Each row below holds a small network's activations on one input, seen along a few directions.
In each table, some parts of the input vary, and every possible input appears once, in random order.
Descriptions start from the smaller parts, as in this example, which fits no table here: line(6) and (point or (values(2) and ring(5)) or ring(11)).
Shared parts are said once, and a part with two or three values counts as separate values.
(in the rows, 128 means zero)

Other details of the inputs vary at random and push rows far along two fixed directions, the same in every table; ignore that.

Rows:
r1: [108 154 120 113 105 177 149  94 140  86 123]
r2: [127 105 136 115  91 128 142 114  92  91 106]
r3: [127 143 147 149 176  95 102 141 172 146 134]
r4: [118 113 132 116  99 155 139  80  86 111 107]
r5: [120 124 110 120 111 144 116 112  95  96 109]
r6: [121  90 162 105 147 100 130 107  87 133 131]
r7: [147 173 131 160 131 125 125 162 187 116 121]
r8: [156 168  98 165 141 120  98 159 164 103 119]
r9: [150 158 112 137 139 145 112 121 131 134 143]
r10: [ 88  99 116 102 101 149 143 108 108 100 106]
r11: [115 144 142 105 131 141 125  90  92  53 114]
r12: [116 123 114 108 109 153 128  89  76 108 119]
r13: [112  66 139  81 120  99 164 153  86 169 153]
r14: [114 150 119 150 113 146 112 120 162  98  95]
r15: [145 128 144 123 104 133 151 130 109  98 118]
r16: [137 101 136 132 158  93 114 150 143 235 167]
r17: [122 118 131 139 198  83 105 158 172 174 151]
r18: [ 78  67 127  73  99 140 159  88  63 143 129]
r19: [155 167 118 139 124 136 127 149 134  89 125]
r20: [137 177 116 155 142 149 135 153 192 118 142]
r21: [113 142 132 128  88 142 137 119 139  70  97]
r22: [158 152 140 149 129 138 136 138 141 129 138]
r23: [139 129 118 156 131 129 107 129 143 128 106]
r24: [117 144 106 140 119 135 132 143 168  90 111]
r25: [157  75 133 113 168  71 123 178  85 246 193]
r26: [145 180 135 162 134 140 127 149 187 127 137]
r27: [168 138 124 165 167 110 104 148 166 201 155]
r28: [ 92  56 145  84 109 110 143 102  64 193 138]
Description of these inputs: line(4) and (point or ring(6)).
The inputs of r20 and r25 match in every part but the line(4) part. If r10 is changed in the same way as r20 into r25, which row does it become?
Answer: r5
Change only the line(4) part in r19. List by row number the other rows that result.
Answer: r7, r13, r15
Change only the ring(6) part in r7. List by row number the other rows that result.
Answer: r14, r16, r21, r26, r28
Which other rows agree with r2 in the line(4) part? List them by row number.
Answer: r4, r6, r15, r22, r23, r27

Rows:
r29: [140 151 128 145 162 119 133 137 169 125 145]
r30: [155 158 105 174 151 143 112 148 161 107 120]
r31: [123 141 110 123 125 125 128 150 153 132 138]
r32: [111  73 131  87 110 117 165 133  98 152 142]
r33: [134 156 138 139 148 113 104 139 150 101 110]
r34: [ 98 171  97 144 136 161 100  93 180  88 104]
r35: [143  97 136 129 158 108 137 163 126 211 172]
r36: [ 94 103 149  85  81 128 151 121  86 109 113]
r37: [147 140 105 154 154 120  99 158 133 144 137]
r38: [127  69 132  88  92 102 140 124  49 177 141]
r39: [160 126 142 144 135 119 128 147 147 180 156]
r40: [127 130 135 102  77 149 145 111  92 116 123]
r41: [135 139 119 121 154 114 114 136 138 115 134]
r42: [105  77 124  83 110 114 136 119  65 113 134]
r43: [100 146 122 123  92 172 117  59 114  90  98]
r44: [ 86 125 114 113 112 171 138  68 134  75  97]
r45: [117 132 107 154 156 149 111 108 157 152 119]
r46: [150 135 121 135 170 110 107 151 123 161 146]
r47: [153 110 132 134 120 117 137 147 130 182 141]
r48: [125 199 125 133  98 194 137 108 144  51 117]
r49: [119 142 147 129 125 118 120 147 151 131 134]
r50: [111  94 162  92 114 123 151 104  83  87 106]
r51: [137  93 161 102 117 117 155 105  73 154 149]
r52: [ 99 156 117 159 147 131  87 114 182 128 101]
r53: [131  98 134 104  94 127 128 109  62 117 126]
r54: [106 151 133 125  91 151 124 107 115  29  84]
r55: [139 137 100 151 139 120 128 153 172 125 124]
r56: [114  96 128  89 107 131 149 135  72 163 145]
r57: [153 139 138 137 131 116 114 148 140 180 159]
r58: [107 104 168 102 118 118 157 108  95 110 124]
r59: [170  95 140 134 163  87 116 147 116 199 153]
r60: [122 172 104 132  92 174 136 113 120  58 100]
r61: [134  91 131 108  85 130 154 112  78 130 121]
r62: [107 156 135 100 108 153 148  94 112  56 126]
r63: [143 147 134 143 153 136 140 130 134 134 144]
r64: [114 159 154 130  98 162 149 113 154  58 104]
r65: [ 95  99 138  94  83 121 144 118  79  99 105]
r66: [106 135 123 162 152 128 102 115 184 138 101]
r67: [167 153 128 147 153 110  98 140 141 149 136]
r68: [101  82 117  81  98 115 148 123  74 126 133]
r69: [146 116 107 149 145 116 130 160 135 170 137]
r70: [131 121 125 152 134 102 125 159 159 140 113]
r71: [130 157 120 135 141 127 118 150 172 131 152]
r72: [117 129 142  99 121 140 147 107  75 118 144]
r73: [139 170 107 184 144 154  96 102 197 130 106]
r74: [113 156 139 132  90 160 152 120 154  58  89]
r75: [ 83  68 125  86 127 128 125  90  63 184 137]
r76: [145 138 115 148 140 136 137 159 153 160 137]
r77: [155 144 140 141 148 104 113 137 131 173 157]
r78: [165  83 127 147 150  87 111 157 115 198 150]
r79: [147 113 124 130 174  98 122 149 148 151 143]
r80: [142 176 119 159 144 147 129 145 206 103 137]
r81: [140 124 109 147 149 118 120 147 154 114 128]
r82: [150 111 131 130 166 114 127 143 115 160 143]
r83: [136 101 132 151 154  88 111 163 145 151 123]
r84: [122 187 144 146 130 134 119 124 163  74 112]
The inputs of r55 and r68 match in every part but one. If r81 is changed in the same way as r55 into r68, which row does it become?
Answer: r42
Describe the family of inputs behind these rows.
Answer: values(2) and line(4) and (point or ring(6))
Change only the ring(6) part in r74. List by row number the other rows that result.
Answer: r50, r58, r64, r70, r83
Which other rows agree with r49 in the values(2) part and the line(4) part? List them by row number.
Answer: r33, r36, r52, r54, r65, r84
Which other rows agree with r43 in the values(2) part and the line(4) part? List them by row number.
Answer: r38, r40, r53, r57, r67, r77
